Each row below holds a small network's activations on one input, seen along a few directions.
In each table, some parts of the input vary, and every possible input appears once, in random order.
Descriptions start from the smaller parts, as in this example, which fits no table here: one of 8 places around a ring, together with either a single point or (one of 2 separate values, together with one of 4 places along a line) or one of 9 places along a line.
Shared parts are said once, and a part with two or three values counts as separate values.
In the rows, 128 means zero.

Other details of the inputs shift rows strongly along two fixed directions, in all tables alike. That doesn't count.

Rows:
row 1: [151 139 116 145 152 109 149 105  92 127 103 138]
row 2: [107 115 128 124 107 120 116 141 131 128 128 115]
row 3: [135 127 113 134 119 148 131 134 147 129 130 121]
row 4: [126 135 143 136 141  85 137 104  79 121  98 135]
row 5: [131 145 144 136 140  92 142  98  83 119 100 139]
row 6: [124 123 123 143 115 129 122 140 144 133 133 119]
row 7: [133 128 123 143 111 138 123 132 147 135 138 125]
row 8: [123 121 125 145 113 129 120 140 141 136 134 121]
row 9: [140 141 120 125 145 108 148  99  83 120  99 140]
row 10: [138 130 205  77 228 125 106 139 115 131 194 181]
row 11: [122 128 114 117 107 144 128 129 136 126 132 126]
row 12: [149 114 124 155 116 132  96 134 139 113 153 129]
row 13: [121 120 109 112 114 146 128 134 132 125 124 119]
row 14: [111 124 128 124 105 128 120 135 136 126 131 118]
row 15: [112 125 128 121 107 131 120 134 138 122 127 117]
row 16: [121 121 108 112 113 145 126 134 131 126 125 122]
row 17: [133 129 121 141 113 137 126 132 149 133 137 123]
row 18: [133 117 106 136 119 143 125 140 134 139 133 125]
row 19: [119 114 123 143 117 121 118 145 139 135 131 115]
row 20: [143 144 135 152 149  97 144 103 100 120  99 134]
row 21: [134 130 121 138 115 140 126 131 152 129 133 121]
row 22: [121 131 127 120 106 141 127 125 145 121 130 118]
row 23: [124 122 125 141 118 133 124 138 147 129 129 115]
row 24: [118 118 172  73 196 172 116 180 173 169 208 161]
row 25: [135 127 111 136 116 144 129 135 144 133 135 125]
row 26: [123 144 202  68 220 130 135 136 123 153 178 176]
row 27: [107 115 130 121 110 124 118 140 134 124 123 111]
row 28: [134 129 123 139 116 141 128 131 152 129 133 118]
row 29: [121 131 125 122 104 137 125 126 142 125 135 122]
row 30: [121 132 125 119 106 140 124 126 144 122 131 121]
row 31: [135 128 111 134 118 146 129 134 147 130 131 124]
row 32: [120 115 124 140 118 124 118 144 142 132 127 114]
row 33: [111 124 130 122 108 132 122 134 139 122 126 114]
row 34: [127 138 142 131 145  87 139 104  86 115  94 132]
row 35: [140 140 122 126 145 108 147  99  78 122 100 143]
row 36: [152 140 117 142 153 112 148 105  95 124  99 137]
row 37: [142 150 128 125 144 111 151  92  92 113  98 142]
row 38: [119 113 126 141 119 125 120 144 143 131 126 111]
row 39: [119 112 125 144 115 121 116 145 137 137 132 118]
row 40: [133 119 107 132 123 146 129 139 140 132 128 118]
row 41: [123 128 116 115 110 148 130 128 140 121 127 122]
row 42: [142 149 130 129 142 108 150  92  85 118 102 147]
Description of these inputs: one of 2 separate values, together with either a single point or (one of 4 places along a line, together with one of 5 places along a line).
Q: Changing only the choice among 2 separate values turns row 24 into row 42. The same change can be made to row 1. Which row results?
A: row 9
Q: Changing only the choice among 2 separate values turns row 32 into row 34. The same change can be made to row 40. Which row results?
A: row 13
Q: Change only the place on the line of 4 in row 28. List by row number the other rows that result.
A: row 7, row 17, row 21
Q: Change only the choice among 2 separate values in row 15. List by row number the other rows that result.
A: row 20

Rows:
row 43: [118 124 196  71 197 160 108 161 141 177 229 182]
row 44: [152 109 130 162 150 102 118 133 118 127 116 115]
row 45: [104 149 142 121 113  96 142 114 122 128 113 131]
row 46: [147 138 136 114 125 128 120  95 121  93 120 129]
row 47: [144 149 140 132 106 131 136  94 112 125 137 147]
row 48: [135 130 139 151 122 111 105 116 102 108 136 144]
row 49: [152 141 110 141 144 145 167 111 130 143 112 125]
row 50: [114 125  83 143  57 180 113 162 222 136 147  91]
row 51: [141 149 137 152 143 128 140 115 143 111 107 123]
row 52: [147 139 141 144 144 121 134 108 143 109 109 112]
row 53: [127 114 181  35 222 173 108 162 156 136 205 161]
row 54: [ 89 105  81 103  46 188 127 163 178 147 131  85]
row 55: [116 108 124 112 140 110 129 127  99 118  97 110]
row 56: [146 136 112 118 135 143 132 111 109  96 117 138]
row 57: [108 143 151 123 107 112 150 105 115 140 112 130]
row 58: [144 134 136 172 130 113 138 117 123 156 129 133]
row 59: [145 149 144 160 125 122 150 105 138 143 123 131]
row 60: [139 128 144 178 140 101 120 132 125 125 123 129]
row 61: [142 122 121 143 131 120 108 125  94 111 128 144]
row 62: [152 142 106 113 124 154 152 100 105 125 124 142]
row 63: [144 133 150 128 117 112 113  99 118  95 132 131]
row 64: [115  83 111 164  62 150  76 179 203 133 163  79]
row 65: [ 82 100  87 109  57 177 108 174 180 118 127  78]
row 66: [125  99 191  58 219 150  84 176 142 151 217 166]
row 67: [107 115 152 134 123  84 115 122 103 120 116 113]
row 68: [140 155 131 130 112 116 129 102 120 113 137 149]
row 69: [153 124 106 151 146 138 159 121 120 152 112 132]
row 70: [148 154 127 118 114 148 145  91 116 122 125 143]
row 71: [146 119 126 171 150 109 125 141 117 129 115 127]
row 72: [121 147 184  40 206 171 120 158 168 151 212 180]
row 73: [108 156 130 107 121 115 148 112 124 125  99 127]
row 74: [ 87 115 182  50 214 132 116 195 144 184 199 167]
row 75: [145 137 117 147 154 135 147 124 132 113 106 120]
row 76: [108 128 161 121 117  93 128 111 118 108 111 112]
row 77: [117 122 114 114 128 127 154 123  97 149  99 131]
row 78: [145 121 108 129 139 137 122 119  99 106 118 143]
row 79: [139 144 151 166 134 111 132 120 140 113 117 127]
row 80: [147 132  92 121 135 132 134 116 102 123 123 151]
row 81: [150 131  96 150 153 123 150 130 126 140 111 133]
row 82: [147 119 112 157 157 127 138 134 122 123 106 126]
row 83: [112 134 148 107 125 110 134 108 121 106  98 108]
row 84: [109 103  91 165  56 155  91 182 208 153 169  97]
row 85: [106 144 145 114 124 118 139 116 120 108  95 119]
row 86: [102 135 132 135 118  85 130 124 107 140 119 133]
row 87: [114 121 125 128 120 109 142 127  93 155 110 132]
row 88: [115 115  96 122  46 187  92 150 188 100 150 103]
row 89: [151 127 120 139 155 127 140 117 132 112 108 108]
row 90: [125 135 164  34 218 178 127 167 158 154 211 178]
row 91: [151 126 102 124 128 147 143 108  95 134 125 148]
row 92: [112 149 139 109 114 129 156 104 118 137 100 126]
row 93: [145 134 154 157 135 104 126 113 140 112 119 115]
row 94: [148 130 109 163 145 105 136 136 122 147 121 135]
row 95: [122  74  78 147  76 174  94 178 198 129 143  75]
row 96: [ 70  89 115 136  47 146  83 183 177 131 153  89]
row 97: [120  88  82 160  58 177 106 181 192 168 160  94]
row 98: [108 117 131 134 131  99 123 140  94 125 106 124]
row 99: [111 118 120 120 139 117 135 134  98 120  95 122]
row 100: [147 154 131 146 133 140 159 101 140 140 113 128]
row 101: [150 111 112 121 140 129 114 111 101 105 118 132]
row 102: [113 129 104 112 135 113 145 131 103 138  99 131]
row 103: [116 125 128 103 137 117 138 117 109 109  96 104]
row 104: [106 129 142 136 112 101 138 116 100 152 119 132]
row 105: [141 120 142 142 123 104  99 108 104 107 137 132]
row 106: [103 137 158 129 116 100 133 118 117 110 108 124]
row 107: [113 145 109 102 131 121 155 122 112 128  97 124]
row 108: [139 143 147 137 116 120 118 107 117  96 131 143]
row 109: [115 107 135 126 133  92 117 132  95 123 108 111]
row 110: [148 128 114 138 120 130 129 113  89 140 136 149]
row 111: [142 156 135 158 130 107 141 115 144 131 122 134]
row 112: [136 142 122 144 118 106 116 112 105 125 143 151]
row 113: [149 148 100 140 150 131 159 120 136 130 111 127]
row 114: [144 134 104 136 127 115 120 122  97 128 135 151]
Q: Changing only one part turns row 76 into row 45. The same change can be made to row 55. Which row results?
A: row 102
Q: Changing only one part turns row 105 into row 112. The same change can be made to row 44. Which row results?
A: row 94
Q: What do these inputs look like to the network?
A: one of 3 separate values, together with one of 4 places along a line, together with one of 6 places around a ring
Q: Change only the place on the ring of 6 in row 99. List by row number the other rows that result.
A: row 65, row 85, row 96, row 98, row 106
Q: A walk changes only the place on the ring of 6. It starts at row 94 and steps to row 81. List the rest of the walk in order.
A: row 113, row 50, row 111, row 84
